Each row below holds a small network's activations on one input, seen along a few directions.
In each table, some parts of the input vary, and every possible input appears once, in random order.
Descriptions start from the smaller parts, as in this example, which fits no table here: line(6) and (point or ring(11) or (values(2) and ring(8))).
Shared parts are said once, and a part with two or three values counts as separate values.
In the rows, zero is written as 128.

Other details of the inputs shift rows strongly along two fixed directions, in all tables alike. That doesn't count.
These rows show it; all are for the same input, with only those details redrawn:
[136 123  74 124 162 100 124 123 162  71 183 130]
[134 114  66 140 108  80 113 150 117 128  63 160]
[ 36 134 180  61  88 138 114 151 103 174 172 136]
[ 85 129 129  91 125 120 119 136 134 121 183 130]

A family of inputs:
row 1: [197  74 123 239 129 124 144 105  92 169  65 134]
row 2: [109 129 131 184  91 150 172 131  96 245  57 203]
row 3: [181  94 111 117 200 155 124  76 125  63 156 118]
row 4: [120  76 154 203  90 167 153 136  45 212  51 145]
row 5: [154 173 194 105 122 147  82 150 129 113 156  55]
row 6: [112  99 155 166 143 181 179 132 121 175 177 158]
row 7: [105 106 140 175  38 166 145 172 132 190  41 168]
row 8: [145 133 119 143 182 122 131 124 153  53 146  54]
row 9: [ 46 161 195 126  52 198 154 131 166 200 167 154]
row 10: [162 116 118 152 161  82  86  82 147  58 174  82]
row 11: [205  98 140 123 198 130 106  61 137  74 156 116]
row 12: [175  95  81 115 148 126 134 129 111 145  38 187]
row 13: [ 44 157 203  63 112 153 141 177 124 173 147 111]
row 14: [ 86 120 249  69 106 126 117 104  62 165 154 105]
row 15: [167 127 134 167 129  78 105 136 120 119  26  82]
row 16: [185  96 133 207 121 153 130  92 190  82 168  74]
row 17: [108 163 137  73 145 115 163  97 131 147 173 157]
row 18: [135 177  82 141 125  86 144 149 154 150  32 152]
row 19: [116 113 165  96 152 132 139 101  82  99 163 101]
row 20: [162 118  94 106 188 104 165 112 140  75 172 142]
row 21: [ 36 134 180  61  88 138 114 151 103 174 172 136]
row 22: [ 89 116 144 113 126 127  99 111 104  93 174  86]
row 23: [133 171 166 100 126 169  99 163 118 100 156  60]
row 24: [163  95 109 203 124 175 146 106 178  68 168  79]
row 25: [121 148 135  66 159 157 143  86 145 158 159 174]
row 26: [131 162  66 123 155  91 126  95 181  93 185 142]
row 27: [166 209  81 131 105 114 114 177 147 147  39 156]
row 28: [173 170  87 131 110 123 112 204 129 129  40 139]
The inputs of row 6 and row 2 match in every part but one. If row 28 is changed in the same way as row 6 into row 2, which row does it become?
> row 27
What is each input in this table made of?
> line(4) and (values(2) or line(5))
Change only the line(5) part in row 12. List by row number the other rows that result.
> row 13, row 20, row 21, row 28
Which other rows agree with row 10 in the line(4) part? List them by row number.
> row 1, row 5, row 11, row 14, row 15, row 16
Change only the line(5) part in row 25. List by row number the other rows that result.
> row 17, row 18, row 26, row 27

A family of inputs:
row 29: [166 132  80 155 164 112 141 119 160 102 120 133]
row 30: [151 150  91 123 154 116 120 132 135  88 126 118]
row 31: [107 142 118 116 101 114 110 150  99 138  82 128]
row 32: [144 120 129 141 150 138 134 125 133 118 134 112]
row 33: [129 126 146 145  98 130 127 135 111 156  86 122]
row 34: [112 135 178 106 148 171 139 120 144 114 217  94]
row 35: [181 124  99 167 148 120 135 120 145  99 107 117]
row 36: [100 134 155  81  96 124 109 151 103 158  74 135]
row 37: [167 116 107 140 155 132 130 109 134 102 142 122]
row 38: [117 148 141 118 144 146 129 115 166 112 206 119]
row 39: [106 143 158  86 148 156 138 105 147 127 221 124]
row 40: [ 78 150 155  97  78 122 106 152  86 170  84 127]
row 41: [127 137 168 111 171 157 147  97 156  87 238  94]
row 42: [106 128 174 108 142 169 138 123 142 112 219  93]
row 43: [121 130 162 133  94 144 115 141 106 166  88 130]
row 44: [140 132 109 127 135 121 133 110 140 126 143 141]
row 45: [117 152 149 104 166 157 147 111 175  98 240 106]
row 46: [160 124  74 162 142 114 127 128 161  93 127 138]
row 47: [138 145 123 127 151 142 131 120 167 106 181 126]
row 48: [158 129  80 163 138 111 125 124 160  99 124 138]
row 49: [104 117 157 136  96 130 124 137 101 168  90 121]
row 50: [104 126 176 120  85 155 114 151  95 178  89 132]
row 51: [125 121 151 121 151 151 143 114 138  98 196 107]
row 52: [120 156 125 112 110 117 112 145 103 143  77 129]
row 53: [ 81 125 155 114  94 128 125 135 100 180 102 152]
row 54: [162 134  88 145 155 126 142 128 160  98 137 132]
row 55: [121 129 121 128 119 129 135 145 120 158  87 145]
row 56: [159 124  74 159 145 113 140 129 158  94 126 132]
row 57: [149 122  86 158 124  98 127 125 120 143  57 161]
row 58: [ 98 143 164  87 145 123 120 128 136 114 217 104]
row 59: [158 119 110 162 138 121 132 119 145 100 134 110]
row 60: [151 119  87 125 137  94 113 129 144  88  95 126]
row 61: [132 110 133 126 119 140 125 124 108 137 122 129]
row 62: [120 123 151 127 140 151 135 120 145 106 195  97]
row 63: [132 120 104 127 133 124 133 118 136 119 148 141]
row 64: [178 116  95 165 167 114 129 106 139  95 113 126]
row 65: [ 82 136 171  95  94 148 140 146  99 180 112 151]
row 66: [ 84 157 158  94  82 124 107 149  88 174  82 127]
row 67: [119 122 159 119  97 140 120 127  90 174  90 136]
row 68: [153 107 107 152 152 125 128 117 125 105 123 126]
row 69: [155 111 106 155 153 128 134 124 138 102 128 113]
row 70: [ 90 133 193 106 107 150 136 121 108 157 155 115]
row 71: [150 118  82 152 109 100 126 126 118 140  67 161]
row 72: [ 72 128 162 105  96 143 132 147 110 178 124 134]
row 73: [111 132 179 102 150 164 144 113 134 112 212 104]
row 74: [163 125  76 157 143 121 128 133 157  97 122 141]
row 75: [130 128 151 116 155 147 131  91 146 103 214 102]
row 76: [163 107  91 169 149 115 131 122 140  97 114 115]
row 77: [101 109 156 129 107 135 120 131  95 158 106 131]
row 78: [ 88 115 174 124  90 134 117 132  85 179  92 134]
row 79: [ 77 139 179  89 119 152 131 126 114 171 156 141]
row 80: [ 88 127 155 106  89 140 139 149  97 173  98 154]
row 81: [104 125 134 114 153 138 136 113 145 113 197 127]
row 82: [139 122 132 153 122 131 117 124 137 116 134 117]
row 83: [166 107  94 168 138 111 137 121 129  97 102 127]
row 84: [159 107 103 162 125 113 122 132  99 142  41 147]
row 85: [150 128  92 149 152 110 146 112 157  90 150 135]
row 86: [150 121  90 131 150 126 136 116 145 103 152 142]
row 87: [159 133  95 140 129  80 114 141 119 125  79 137]
row 88: [ 95 137 160  90 160 158 139 113 144 123 218 125]
row 89: [139 123 132 147 138 127 131 117 134 125 128 110]
row 90: [144 135  79 139 108 100 111 155  99 128  34 140]
row 91: [137 136 120 107 136 104 113 120 147 103 121 119]
row 92: [158 124  78 153 138 119 140 137 148 106 109 138]
row 93: [144 126  89 153 149 110 137 121 155 107 131 129]
row 94: [ 78 139 167 106  98 140 132 139 114 184 120 134]
row 95: [138 138 125  99 137 112 115 126 142 108 115 122]
row 96: [ 96 131 153  95  92 116 113 167  83 173  88 140]
row 97: [166 131  82 154 141 122 127 134 153 108 109 146]
row 98: [152 133 100 145 134 113 143 127 133 124  93 152]
row 99: [152 115  79 148 152 113 135 123 137 108 112 149]
row 100: [153 134  96 148 146 110 145 114 151 104 130 140]
row 101: [ 86 122 185 101 102 152 121 117 104 160 166 117]
row 102: [113 126 162 129 106 139 126 138 100 172  85 123]
row 103: [170 132  88 133 152  93 120 143 128 104 103 135]
row 104: [ 94 146 175  84 100 121 112 157  91 177 113 134]
row 105: [124 136 134  98 161 152 139 106 155 107 218 126]
row 106: [156 110 105 170 106 102 130 130 105 134  46 142]
row 107: [ 88 129 158  96  85 112 110 166  81 178  90 138]
row 108: [ 85 142 174  66 142 136 118 114 156  99 221  95]
row 109: [173 123 102 172 133 117 119 119 144 106 104 122]
row 110: [127 133 114 138 126 124 137 128 147 122 140 129]
row 111: [100 142 150 118  95 135 133 140 121 170 112 137]
row 112: [156 119  74 155 148 114 139 133 147 109 103 138]
row 113: [160 122  82 123 152 102 118 127 151  75 108 124]
row 114: [100 120 169 124  84 154 114 151  97 170 100 129]
row 115: [125 115 139 146  97 135 115 142 113 145  96 127]
row 116: [145 116  85 156 112 102 139 139 118 132  61 159]
row 117: [ 91 125 183 113 113 146 122 118 103 164 139 121]
row 118: [103 118 167 103 134 157 128 108 128 121 212 105]
The inputs of row 98 and row 100 match in every part but one. If row 95 is changed in the same way as row 98 into row 100, which row does it become?
> row 91
The inputs of row 59 and row 34 match in every part but one. If row 93 is changed in the same way as row 59 into row 34, which row does it become?
> row 55
What is each input in this table made of?
> ring(6) and (values(3) or (values(2) and line(6)))
A walk changes only the ring(6) part. It starts at row 49 and steps to row 76. List the rest of the walk in order.
> row 69, row 32, row 102, row 89
A walk changes only the line(6) part. It starts at row 61 and steps to row 68. List the rest of the walk in order.
> row 51, row 69, row 42, row 114
Change only the values(2) part in row 85. List by row number the other rows that result.
> row 106
Change only the values(2) part in row 102. List by row number the other rows that result.
> row 29
Change only the line(6) part in row 56. List by row number the other rows that result.
> row 46, row 63, row 72, row 81, row 116
Change only the values(3) part in row 87. List by row number the other rows that result.
> row 66, row 91

A family of inputs:
row 119: [176 153  70 163 132 116 117 142 156 102  51 124]
row 120: [177 126  62 144 136 108 109 150 121  82  99 111]
row 121: [ 95 153 178 132  87 113 112 139 108 177 100 119]
row 122: [123 165 129 143 153 137 139  98 165 115 210 104]
row 123: [104 139 163 107 111 115 139 124  83 195 104 146]
row 124: [206  65 116 225 138 157 130 128 127 145  66 110]
row 125: [104 113 169  89  95 133  99 117  86 166  92 153]
row 126: [ 65 117 148 134  78 128 134 146 114 171 105 134]
row 127: [108 129 138 108 146 161 131  86 166 120 224 143]
row 128: [150  91  72 154 145  88 120 125 103 102  56 138]
row 129: [166 128  60 169 125 108 132 158 151  96 110 141]
row 130: [ 89 125 142 112  95 135 131 176 105 173 112 165]
row 131: [123 143 173 103 181 115 125  99 130 108 207 108]
row 132: [101 133 146  84 156 156 107 143 113 107 193 117]
row 133: [145 121 100 109 164 130 142 140 136  93 183 135]
row 134: [179 104  66 144 125 107 126 100 120 130  65 171]
row 135: [ 95 111 128  99 164 143 152 104 131 108 214 116]
row 136: [ 91 131 156 120  62 147 113 123 122 182 107 151]
row 137: [111 117 174  95  72 123 100 124  94 161  92 126]
row 138: [102 145 159  97 102 141 148 158 125 184  86 159]
row 139: [150 148 124 102 187 136 123 121 152  84 145 120]
row 140: [105 167 156  98 131 165 146 134 170 129 187 112]
row 141: [166 130  67 166 127 106 112 158 144  83 101 123]
row 142: [130 149 155  72 174 151 159 120 159 108 203 121]
row 143: [ 85 108 156 108  85 114 119 142  84 153  90 106]
row 144: [137 108  98 165 137  95 129 124 159  74 133 105]
row 145: [108 144 183 111  97 102 113 135  87 174  96 110]
row 146: [199  96 114 218 146 163 170 106 107  92  93 126]
row 147: [146 124 132 138 130 119 110 101 174  83 173 115]
row 148: [167 140  73 178 156  94 143 109 144 127 104 152]
row 149: [126 165 150  82 161 160 123 121 156  93 192  81]
row 150: [ 65 109 140 126  98 130 141 143 105 179 105 155]
What is each input in this table made of?
> values(2) or (values(5) and ring(6))
Change only the values(5) part in row 144. List by row number the other rows that result.
> row 119, row 121, row 141, row 147
